Each row below holds a small network's activations on one input, seen along a few directions.
In each table, some parts of the input vary, and every possible input appears once, in random order.
A made-up example of a description, with smaller parts first: one of 5 places around a ring, together with either a single point or one of 11 places around a ring or (one of 2 separate values, together with one of 6 places along a line).
Shared parts are said once, and a part with two or three values counts as separate values.
In the rows, 100 means zero.

Other details of the inputs vary at random and push rows far along two fixed directions, the same in every table; ignore that.

Table:
row 1: 66 67 140 93 105 128 97 139 85 95 118
row 2: 103 92 112 101 95 106 99 101 94 93 99
row 3: 81 81 74 93 95 92 110 99 136 170 64
row 4: 120 110 108 99 94 99 86 89 86 58 110
row 5: 75 93 67 96 105 86 110 104 128 166 76
row 6: 104 100 110 100 104 107 104 108 92 97 106
row 7: 78 78 72 91 96 92 107 97 135 167 65
row 8: 94 113 77 100 102 84 95 87 113 107 93
row 9: 108 87 112 87 94 107 108 93 92 102 121
row 10: 75 69 142 92 107 131 96 137 86 90 117
row 11: 135 147 67 113 103 72 96 59 98 63 108
row 12: 118 124 83 113 100 86 107 92 100 101 92
row 13: 85 102 104 103 107 102 98 106 95 87 108
row 14: 146 138 69 108 96 74 96 57 97 65 102
row 15: 96 91 105 96 101 105 94 101 103 86 104
row 16: 132 140 80 112 98 81 100 81 91 86 104
row 17: 106 89 110 97 96 108 96 99 99 91 100
row 18: 74 93 76 97 105 89 105 94 121 131 86
row 19: 101 90 109 98 96 105 97 98 93 90 100
row 20: 117 131 67 112 109 77 106 79 107 104 93
row 21: 92 93 104 97 101 104 96 100 97 85 105
row 22: 80 66 147 94 94 134 96 139 95 104 99
row 23: 72 95 69 99 108 87 108 106 130 163 71
row 24: 94 95 106 95 99 103 90 102 101 86 103
row 25: 87 65 147 93 96 135 100 135 93 98 101
row 26: 107 97 115 104 95 107 104 106 94 96 98
row 27: 102 101 126 106 97 116 94 124 87 83 104
row 28: 108 100 127 106 100 118 98 120 86 77 107
row 29: 93 118 77 104 106 83 98 92 111 110 92
row 30: 122 137 82 115 106 82 100 81 88 74 108
row 31: 88 98 76 100 104 88 114 100 114 145 85
row 32: 109 91 113 100 95 109 99 102 98 93 99
row 33: 116 108 106 100 96 99 92 87 83 59 110
row 34: 90 101 105 103 109 103 96 106 99 88 106
row 35: 106 92 111 89 90 105 102 98 92 103 119
row 36: 120 107 103 96 93 93 104 80 81 86 127
Each input here is: one of 3 separate values, together with either a single point or one of 11 places around a ring.
Question: Changing only the choice among 3 separate values turns row 2 into row 32. The same change can be made to row 12. Which row results?
Answer: row 28
Question: Which other rows does row 5 become when the choice among 3 separate values takes its other values? List them by row number.
Answer: row 1, row 10
Question: Which other rows agree with row 22 in the choice among 3 separate values? List them by row number.
Answer: row 3, row 4, row 5, row 7, row 8, row 16, row 23, row 24, row 27, row 29, row 35

Table:
row 37: 81 77 95 91 88 108 105 126 132 171 67
row 38: 102 123 83 106 101 81 89 88 91 87 106
row 39: 140 131 114 119 109 102 95 78 70 4 130
row 40: 120 139 26 115 102 56 122 68 148 177 46
row 41: 130 99 23 86 87 56 133 33 146 190 69
row 42: 142 132 99 110 80 87 88 79 83 60 100
row 43: 137 140 117 129 107 99 99 88 57 12 127
row 44: 67 23 153 70 88 147 122 148 103 170 103
row 45: 107 123 80 110 110 85 97 91 88 82 100
row 46: 113 85 128 91 85 118 82 102 96 64 104
row 47: 85 105 71 103 116 92 107 112 117 144 82
row 48: 108 108 62 102 99 82 104 73 132 125 68
row 49: 90 105 78 113 116 93 124 109 122 142 78
row 50: 81 101 138 99 106 122 88 129 82 73 134
row 51: 92 106 81 92 104 85 89 86 108 94 103
row 52: 136 135 98 119 96 89 95 80 82 57 96
row 53: 22 38 171 82 103 146 87 165 83 96 125
row 54: 50 5 153 68 86 144 115 145 100 168 98
row 55: 100 119 85 95 102 87 92 73 100 69 120
row 56: 92 88 116 95 111 114 86 109 86 57 116
row 57: 105 117 128 106 105 110 81 118 73 57 131
Question: Describe the family of inputs behind these rows.
Answer: one of 3 separate values, together with either a single point or one of 6 places along a line
Question: Changing only the choice among 3 separate values turns row 46 into row 42. The same change can be made to row 55. Which row results?
Answer: row 53
Question: Which other rows does row 54 become when the choice among 3 separate values takes its other values? List them by row number.
Answer: row 41, row 44
Question: Which other rows agree with row 40 in the choice among 3 separate values? List them by row number.
Answer: row 37, row 44, row 47, row 49, row 50, row 57

Table:
row 58: 104 95 78 98 96 90 118 91 112 140 85
row 59: 95 91 112 102 99 112 106 116 99 107 94
row 60: 97 108 80 100 102 90 104 99 119 130 89
row 61: 114 127 79 110 111 84 105 80 95 87 108
row 62: 79 90 106 98 104 106 94 112 106 96 98
row 63: 111 131 80 108 101 80 96 83 92 90 108
row 64: 120 126 87 111 105 89 104 84 99 87 100
row 65: 95 85 111 101 104 111 101 111 102 103 94
row 66: 94 90 80 92 97 91 106 84 119 126 89
row 67: 84 91 108 98 99 107 92 113 102 100 93
row 68: 95 100 81 100 97 91 97 95 116 122 81
row 69: 88 81 106 92 99 107 98 105 99 102 101
row 70: 92 80 109 94 102 107 104 106 97 103 102
row 71: 92 86 111 93 95 106 97 108 93 108 101
row 72: 85 96 111 101 101 104 103 116 93 112 107
row 73: 103 102 120 104 102 111 91 108 84 58 109
row 74: 100 85 129 93 89 114 99 108 87 95 112
row 75: 92 109 75 99 106 87 107 98 115 135 96
row 76: 115 96 118 100 99 110 103 101 81 76 113
row 77: 96 108 83 104 98 88 108 98 114 134 85
row 78: 127 119 90 111 100 92 104 85 97 87 97
row 79: 90 80 107 93 101 107 101 105 98 103 101
row 80: 93 91 80 91 95 91 103 84 120 123 90
row 81: 103 96 83 90 93 92 106 88 119 136 92
row 82: 100 87 113 102 97 112 105 114 100 108 95
row 83: 114 129 87 109 99 85 93 86 96 86 101
row 84: 93 94 115 101 96 109 101 117 96 109 94
row 85: 123 111 92 101 97 91 104 75 98 86 107
row 86: 87 93 111 99 98 108 94 115 98 104 94
row 87: 127 124 91 105 97 91 93 87 97 82 102
row 88: 87 85 107 98 99 108 94 111 104 98 94
row 89: 109 129 79 107 103 81 94 82 94 81 109
row 90: 89 92 150 99 106 126 80 126 62 27 140
row 91: 78 90 105 99 112 104 102 110 99 100 106
row 92: 86 90 110 101 108 109 101 112 103 101 98
row 93: 89 85 108 99 101 109 97 110 103 99 94
row 94: 112 124 84 109 104 86 97 83 100 78 101
row 95: 122 128 88 105 100 90 95 89 97 82 101
row 96: 95 80 110 95 103 109 106 106 97 106 101
row 97: 94 78 125 92 97 115 98 105 94 82 113
row 98: 88 108 75 97 107 86 103 98 115 131 96
row 99: 89 82 110 89 92 107 94 101 103 103 103
row 100: 93 106 73 104 105 88 116 95 113 139 92
row 101: 87 105 81 101 101 89 98 97 116 118 87
row 102: 91 84 109 100 103 108 99 111 103 100 94
row 103: 98 90 116 101 94 109 100 115 97 110 95
row 104: 120 116 94 99 90 90 94 77 94 88 108
row 105: 90 89 110 101 106 111 102 112 101 101 93
row 106: 89 83 108 92 96 106 96 106 98 105 101
row 107: 86 88 109 101 105 108 100 112 102 98 93
row 108: 93 90 111 102 103 112 104 113 100 104 93
row 109: 109 126 78 107 108 82 100 80 95 80 108
row 110: 127 113 93 102 90 92 108 78 97 93 106
row 111: 131 121 89 101 96 89 101 82 91 89 109
row 112: 97 80 114 93 96 111 106 102 102 106 103
row 113: 125 128 88 107 99 91 98 89 97 87 101
row 114: 83 89 106 99 102 108 95 112 104 97 92
row 115: 91 90 112 99 96 108 92 113 99 105 94
row 116: 116 127 80 110 108 86 107 81 95 91 107
row 117: 103 98 81 97 94 87 113 91 109 142 85
row 118: 94 84 112 87 94 110 96 104 104 108 106
row 119: 130 124 91 107 97 91 96 88 97 86 102
row 120: 87 95 110 96 103 108 94 116 105 103 102
row 121: 136 129 130 115 98 109 92 99 64 26 132
row 122: 95 86 110 89 98 108 98 109 98 108 105
row 123: 82 90 109 100 108 107 100 111 104 98 98
Question: Changing only one part turns row 68 into row 101. The same change can be made to row 103. Which row results?
Answer: row 77
Question: Changing only one part turns row 83 into row 86. The same change can be made to row 92. Which row results?
Answer: row 105
Question: Describe the family of inputs behind these rows.
Answer: one of 6 places along a line, together with one of 11 places around a ring
Question: A walk changes only the place on the ring of 11. It starts at row 70 and steps to row 79. List the rest of the walk in order.
Answer: row 69, row 106, row 71, row 122, row 111, row 117, row 58, row 76, row 96
Question: A walk changes only the place on the ring of 11. It starts at row 118 and steps to row 104. List the rest of the walk in order.
Answer: row 99, row 80, row 66, row 97, row 85, row 112, row 110, row 74, row 81
